These are the activations of a small neural network, seen along a few directions. Each row is one input.
In each table, some parts of the input vary, and every possible input appears once, in random order.
Descriptions start from the smaller parts, as in this example, which fits no table here: one of 3 separate values, together with either a single point or one of 11 places around a ring or (one of 4 places along a line, together with one of 8 places around a ring).
Shared parts are said once, and a part with two or three values counts as separate values.
In the rows, zero is written as 128.

Table:
x1: [170 120 113 126 101  99  86 184  71  90 179 186]
x2: [140 119 130 180 183 198 206  92 166  97 105 100]
x3: [133 143 136  80  37  84  70 166  91 150 142 158]
x4: [105  63  94 128 121 113 129 205 116  91 201 124]
x5: [173 175 153 112  93  97  65 110  96 175  81 179]
x6: [ 37 100 130  91 115 141 174 126 189 144 140  65]
x7: [199 155 122 169 186 158 144  82 117 102  61 153]
x8: [143 189 148 132 155 123 107  49 131 171  62 114]
x9: [ 58  94 118  87  74  87 103 182 132 155 182  90]
x10: [ 84 156 156 143 152 161 167  61 182 165 106  61]
x11: [ 75  73 107 136 179 155 192 142 166  86 179  94]
x12: [219 148 129 154 141 121  92 136  79 110  99 213]
Question: What do these inputs look like to the network?
Answer: one of 2 separate values, together with one of 6 places around a ring
Question: Changing only the choice among 2 separate values turns x2 into x10. The same change can be made to x1. Which row results?
Answer: x3
Question: Change only the choice among 2 separate values in x4. List by row number the other rows that result.
Answer: x9
Question: Change only the choice among 2 separate values in x12. List by row number the other rows that result.
Answer: x5

Table:
x13: [ 88  95 106  96 119  93 134 148 120 156 119 106]
x14: [106 154 148 135 106 151 140 111 174 154  97  80]
x15: [110 149 129 109 142 131 133  71 147 147  92  84]
x16: [167 175 143  95  63  78  38 144  73 153  97 183]
x17: [129  96  90 116 139 122 153 166 118  89 116 128]
x18: [118 102 122 146 129 128 104 154 128 115 191 116]
x19: [ 88  87 120  93  84 123 121 138 141 149 150 114]
x20: [113 137 159 156 124 141 153 132 128 131 189 117]
x21: [144 140 136 156 122 183 169 125 162 105  94 112]
x22: [ 81 157 149 105  87 135 148 129 160 133 144  98]
x23: [ 90 117 127  94 165 106 124 107 154 161  98 129]
x24: [128 103 113 115 181 136 155 118 142 111  95 162]
x25: [204 162 140 142 103  86  49 147  50 158 149 202]
x26: [134 146 128 166 178 135 126  79 125 129 134  99]
x27: [134  71 111 110 102 152 151 151 130  98 149 143]
x28: [219 142 131 112  74  98  83 146  64 119 102 224]
x29: [116 110 105 149 162  98 117 163 108 122 161 109]
x30: [145 135 114 131 158 162 162  83 134  98  89 118]
x31: [135 134 155 188 140 156 145 114 142 151 141 101]
x32: [123 142 139 124 104 166 177 142 148  83 142 128]
x33: [114 133 123 152 205 109 107 119 141 126 139 135]
Question: What do these inputs look like to the network?
Answer: one of 3 separate values, together with either a single point or one of 6 places around a ring
Question: Changing only the choice among 3 separate values turns x19 into x18. The same change can be made to x13. Which row results?
Answer: x29
Question: List by row number the other rows that have the choice among 3 separate values in common with x24.
Answer: x17, x21, x27, x28, x30, x32
Question: Change only the choice among 3 separate values in x28. List by row number the other rows that result.
Answer: x16, x25

Table:
x34: [200 135 105 157 149 108 115 173  72  79 131 187]
x35: [205 147 125 122 127 113  87  89  99 112  78 193]
x36: [105 121 169 170 166 203 209  96 180 119 167 120]
x37: [138 177 166 110  70  68  66 141  98 175 131 168]
x38: [ 84  88 120 150 160 157 169 125 198 147  94  68]
x39: [173 193 146 106 117 114  68 102  91 165  70 177]
x40: [138 111 126 100  49  86  68 179  77 156 171 153]
x41: [ 33  84 109  82 179 128 176 122 188 110 156  94]
x42: [ 77 109 119 102  95 174 213 130 166 108 107  62]
x43: [162 106 101 130  98 102  66 191  85  94 177 162]
x44: [ 92 138 123 179 198 155 171  61 155 142 126  23]
Question: What do these inputs look like to the network?
Answer: either one of 5 separate values or one of 6 places around a ring

Table:
x45: [ 15  25  82 131 188 166 235 145 215  82 179  20]
x46: [148  87  97  71  48 105  87 219  82  90 164 196]
x47: [134 157 143  93  27  82  49 155  92 175 140 132]
x48: [ 17  33 104 151 184 168 245 147 205  96 198  22]
x49: [ 55 152 158 131 163 198 230  47 233 149  66  38]
x50: [125 159 139  84  37  62  58 167  98 170 117 140]
x51: [153  97 118  89  42 105  99 222  72 104 184 198]
x52: [217 151 109 157 174 141 123 106  86  70  91 182]
x53: [126 139 116  96 145  80  63 124  94 150 132 156]
x54: [136 148 142 128 129  82  59 121 103 160 157 152]
x55: [133 154 144  87  31  63  64 153  84 175 128 143]
x56: [184 168 134 160 176 128  94 108 100 153  77 167]
x57: [158  96 124 101  32 107  85 217  90  97 188 192]
x58: [125 152 135 116 141  72  68 136 104 158 138 158]
x59: [221 165 127 184 163 162 119 109  85  84 124 175]
x60: [ 63 146 164 135 158 200 236  32 220 155  76  40]
x61: [133 146 140 119 136  72  74 122  90 163 149 161]
x62: [147 101 116  89  45  96  93 231  92  97 169 198]
x63: [ 64 147 166 144 151 210 221  30 232 151  85  32]
x64: [196 160 143 167 167 120 101  90  92 155  83 172]
x65: [198 161 144 176 160 129  85  89 104 152  92 164]
x66: [ 60 137 143 114 163 198 225  31 230 141  57  37]
x67: [191 150 123 146 173 118  89  89 101 141  63 169]
x68: [222 161 128 178 168 143 135 107  77  85 112 186]
x69: [ 16  37 104 157 180 187 229 149 212  94 211  12]
x70: [126 146 120  65  40  71  52 155  88 163 111 139]
x71: [211 169 120 171 176 150 128 125  86  83 105 180]
x72: [ 10  41  98 147 188 166 239 160 218  91 188  21]
Question: Changing only one part turns x68 into x59. The same change can be made to x61. Which row results?
Answer: x54
Question: What do these inputs look like to the network?
Answer: one of 4 places along a line, together with either one of 2 separate values or one of 5 places along a line
Question: Change only the choice among 2 separate values in x48. List by row number the other rows that result.
Answer: x60
Question: List by row number the other rows that have the place on the line of 4 in common with x50.
Answer: x49, x56, x58, x62, x71, x72
Question: Change only the place on the line of 4 in x65. List by row number the other rows that result.
Answer: x56, x64, x67

Table:
x73: [ 90 120 126 150 171 153 176 102 172 126 122  84]
x74: [183 148 127 131 131 105  83 144  81 127 124 188]
x75: [199 142 131 146 130 114  96 139  74 101 126 194]
x76: [147 167 149  87  55  89  71 132 100 167 109 161]
x77: [112 104 122 159 189 173 195 102 162  94 124 103]
x78: [206 140 108 146 141 118  95 147  78  92 118 195]
x79: [172 153 140 120 105  94  69 131  90 140 125 170]
x80: [156 158 128 109  99  89  67 128  85 153 117 168]
x81: [ 80 129 135 129 147 152 168  89 167 143 126  69]
x82: [ 79 124 141 125 136 148 170  97 172 150 113  60]
x83: [ 91 120 139 137 158 155 169  93 175 131 128  75]
x84: [ 61 130 139 101 113 147 169  96 189 161 106  69]
x85: [107 119 135 151 179 168 186 104 163 117 133  89]
x86: [124 106 107 162 195 179 195 108 163  83 121 100]
x87: [178 158 135 137 112  94  78 139  83 133 124 177]
x88: [ 39  42 104 106 103 143 188 204 166  90 222  67]
x89: [197 141 125 149 125 114  87 141  80 119 126 190]
x90: [119  69  97  88  50  75  79 247  81  99 213 170]
x91: [110 103 115 162 185 173 186 104 169 112 124  97]
x92: [146 161 140 100  76  94  61 135  96 164 104 163]
x93: [156 153 134 105  88  85  68 136  90 160 104 158]
x94: [ 64 128 138 117 129 155 161  97 181 155 107  67]
Question: What do these inputs look like to the network?
Answer: one of 2 separate values, together with either a single point or one of 10 places along a line
Question: Changing only the choice among 2 separate values turns x76 into x84. The same change can be made to x75. Which row results?
Answer: x77
Question: Change only the choice among 2 separate values in x86. List by row number the other rows that result.
Answer: x78
